Each row below holds a small network's activations on one record, seen along a few directions.
Each row is followed by the record's values for the fields Tidof, Geluz, Boge, Zibin.
Not every record has every field; a missing one is left out.
Other fields move the rows too, some of them a lot.
In the rows, zero is written as 128.
[143 138 104 139 117 128 140 122 119 132 126 147] => {Tidof: f3, Geluz: e5}
[131 109 123 147 163 133 116 166 138 123 140  83] => {Tidof: f2, Geluz: e4}
[132 106 129 146 171 130 119 176 135 125 148  74] => {Tidof: f2, Geluz: e4}
[160 129  95 162  83 123 167 104 115 151 137 163] => {Tidof: f4, Geluz: e1}
[136 138  97 125  98 126 139 105 129 139 123 152] => {Tidof: f4, Geluz: e4}
[169  91 111 162 112 125 142 154 120 141 146 158] => {Tidof: f1, Geluz: e4}
[134 137 101 124 107 132 129 118 128 136 114 144] => {Tidof: f4, Geluz: e4}
[ 49 162 137  55 108 129 103  56 138 119  69 149] => {Tidof: f4, Geluz: e2}
[154 128 127 149 139 118 127 146 124 150 148 136] => {Tidof: f3, Geluz: e3, Boge: h3, Zibin: t1}
[172  98 113 161 108 130 154 139 119 144 149 152] => {Tidof: f1, Geluz: e5}
[ 38 135 166  73 180 148  76 124 146  97 108  72] => {Tidof: f2, Geluz: e2}
[ 40 161 145  66 124 132  91  70 134 106  71 143] => {Tidof: f3, Geluz: e2}
[ 32 140 190  67 186 137  76 131 146  97  96  69] => {Tidof: f2, Geluz: e2}
[151 121 143 145 154 129 121 163 153 124 149  89] => {Tidof: f2, Geluz: e3, Boge: h2, Zibin: t4}
[124 144 103 123 129 127 120 132 120 124 115 139] => {Tidof: f3, Geluz: e4}
[143 112 139 152 160 136 134 185 136 121 156  72] => {Tidof: f2, Geluz: e1}
[132 114 133 142 161 137 123 177 140 118 150  76] => {Tidof: f2, Geluz: e4}
[143 134 109 110 133 117 135 131 120 132 141 133] => {Tidof: f4, Geluz: e3, Boge: h2, Zibin: t5}
[189  94 102 184  86 126 178 124 106 151 159 170] => {Tidof: f1, Geluz: e1}
[157 133  96 161  93 124 162 112 115 138 134 160] => {Tidof: f3, Geluz: e1}
[154 128 122 131 148 112 143 150 120 139 143 124] => {Tidof: f3, Geluz: e3, Boge: h2, Zibin: t5}
[126 112 126 143 165 133 112 170 140 121 138  78] => {Tidof: f2, Geluz: e4}
[166 131  95 174  92 123 169 106 104 145 140 166] => {Tidof: f3, Geluz: e1}
[176  93 119 160 124 122 153 157 119 146 159 139] => {Tidof: f1, Geluz: e3, Boge: h2, Zibin: t5}
[165 110 136 150 138 139 130 167 129 145 153 135] => {Tidof: f1, Geluz: e3, Boge: h3, Zibin: t1}
[125 141  98 116 106 130 123 115 129 132 115 145] => {Tidof: f4, Geluz: e4}
[155 151 108 124 130 115 136 108 133 111 138 158] => {Tidof: f3, Geluz: e3, Boge: h2, Zibin: t4}
[170  88  98 163 116 123 142 122 119 150 130 155] => {Tidof: f1, Geluz: e4}
[189 105 119 169  94 131 156 127 100 152 154 148] => {Tidof: f1, Geluz: e3, Boge: h1, Zibin: t5}
[141 112 124 152 140 134 138 169 136 117 149  91] => {Tidof: f2, Geluz: e1}
[130 126  97 132 138 122 116 128 121 129 110 131] => {Tidof: f3, Geluz: e4}
[156 139 113 143 124 134 139 121 129 136 139 143] => {Tidof: f3, Geluz: e3, Boge: h2, Zibin: t4}
[184  97 109 178  97 130 174 136 114 149 157 156] => {Tidof: f1, Geluz: e1}
[162 116 123 154 120 127 133 142 131 149 147 148] => {Tidof: f1, Geluz: e3, Boge: h2, Zibin: t1}
[143 126 100 143 129 122 130 119 125 138 114 138] => {Tidof: f3, Geluz: e4}
[186  94 105 177  93 130 178 130 110 148 158 163] => {Tidof: f1, Geluz: e1}
[139 110 151 134 176 116 109 198 128 130 157  60] => {Tidof: f2, Geluz: e3, Boge: h2, Zibin: t5}
[155 145 103 127 113 128 128 103 104 131 137 162] => {Tidof: f3, Geluz: e3, Boge: h1, Zibin: t1}
[158 141 121 135 148 107 136 132 145 120 137 138] => {Tidof: f3, Geluz: e3, Boge: h2, Zibin: t4}
[ 34 140 175  72 170 136  78 123 147  97  96  82] => {Tidof: f2, Geluz: e2}
[137 136 128 108 150 130 125 150 133 138 134 115] => {Tidof: f4, Geluz: e3, Boge: h3, Zibin: t5}
[145 112 149 133 166 121 117 192 132 125 153  67] => {Tidof: f2, Geluz: e3, Boge: h2, Zibin: t5}
[159 129  91 160  82 119 168  97 112 153 140 166] => {Tidof: f4, Geluz: e1}
[147 113 130 155 148 134 138 172 139 124 150  87] => {Tidof: f2, Geluz: e1}
[150 141 118 133 127 123 132 121 139 145 137 144] => {Tidof: f4, Geluz: e3, Boge: h3, Zibin: t4}
[144 129 129 116 165 120 129 154 126 146 147 106] => {Tidof: f4, Geluz: e3, Boge: h3, Zibin: t5}
[144 136 124 117 157 126 129 150 127 131 139 115] => {Tidof: f3, Geluz: e3, Boge: h2, Zibin: t5}
[186  94 105 182  91 127 177 131 108 148 158 162] => {Tidof: f1, Geluz: e1}
[158 131 102 165 102 123 160 118 109 146 138 154] => {Tidof: f3, Geluz: e1}
[146 136 111 116 137 128 135 139 121 125 140 132] => {Tidof: f3, Geluz: e3, Boge: h2, Zibin: t5}
[159 135 101 142 104 122 148 100 130 145 143 160] => {Tidof: f4, Geluz: e3, Boge: h2, Zibin: t4}
[152 130 117 131 121 114 133 127 120 142 144 136] => {Tidof: f4, Geluz: e3, Boge: h1, Zibin: t1}
[123 147 106 126 123 121 125 142 120 122 115 147] => {Tidof: f3, Geluz: e4}
[143 114 159 138 189 115 121 219 138 127 159  65] => {Tidof: f2, Geluz: e3, Boge: h3, Zibin: t5}
[ 33 142 178  72 168 143  85 118 144  88  94  85] => {Tidof: f2, Geluz: e2}

Which values does each new row have?
[158 133  98 166  97 122 161 116 112 141 136 158] => {Tidof: f3, Geluz: e1}
[155 128  92 155  87 121 167 102 112 151 140 158] => {Tidof: f4, Geluz: e1}
[155 137 116 141 125 128 135 131 127 126 139 146] => {Tidof: f3, Geluz: e3, Boge: h2, Zibin: t4}
[ 60 127 162  74 137 130 101  91 134 121  85 136] => {Tidof: f1, Geluz: e2}
[129 118 129 144 159 133 110 173 138 124 136  88] => {Tidof: f2, Geluz: e4}
[157 130  96 161  83 123 163 104 117 152 136 161] => {Tidof: f4, Geluz: e1}
[160 117 140 161 155 116 125 158 156 126 148 103] => {Tidof: f2, Geluz: e3, Boge: h2, Zibin: t4}
[118 119 127 143 157 126 106 187 137 118 138  86] => {Tidof: f2, Geluz: e4}
[156 131  89 152  84 121 165  98 117 148 139 163] => {Tidof: f4, Geluz: e1}
[158 133  94 157 103 124 164 114 112 135 136 158] => {Tidof: f3, Geluz: e1}
[ 59 161 135  77 116 136 108  70 127 107  79 147] => {Tidof: f3, Geluz: e2}
[ 43 158 147  63 131 140  88  75 140 108  74 132] => {Tidof: f3, Geluz: e2}
[146 122 153 140 171 132 116 191 144 140 152  83] => {Tidof: f2, Geluz: e3, Boge: h3, Zibin: t1}
[154 132 108 137 124 113 138 126 115 137 155 150] => {Tidof: f3, Geluz: e3, Boge: h2, Zibin: t1}
[133 134 104 124 116 126 128 123 128 138 119 139] => {Tidof: f4, Geluz: e4}
[169 143 112 135 114 109 137 100 118 113 133 153] => {Tidof: f3, Geluz: e3, Boge: h1, Zibin: t4}
[169  91 106 162 121 125 140 133 123 149 133 148] => {Tidof: f1, Geluz: e4}
[155 128  89 157  81 115 167  95 113 152 140 166] => {Tidof: f4, Geluz: e1}
[140 109 153 139 183 120 122 209 135 132 161  65] => {Tidof: f2, Geluz: e3, Boge: h3, Zibin: t5}
[153 138 113 138 120 124 133 122 115 137 141 147] => {Tidof: f3, Geluz: e3, Boge: h1, Zibin: t1}
[146 110 132 157 150 133 138 175 132 121 155  83] => {Tidof: f2, Geluz: e1}
[146 112 137 154 153 135 138 180 137 122 153  80] => {Tidof: f2, Geluz: e1}
[148 111 132 160 149 129 137 171 130 125 154  87] => {Tidof: f2, Geluz: e1}
[187  96 101 179  85 132 175 125 111 144 156 169] => {Tidof: f1, Geluz: e1}
[188  94 106 180  98 129 180 132 107 151 160 156] => {Tidof: f1, Geluz: e1}
[ 36 140 181  75 180 142  82 126 143  92  96  78] => {Tidof: f2, Geluz: e2}
[147 112 127 153 142 137 141 166 135 124 150  94] => {Tidof: f2, Geluz: e1}
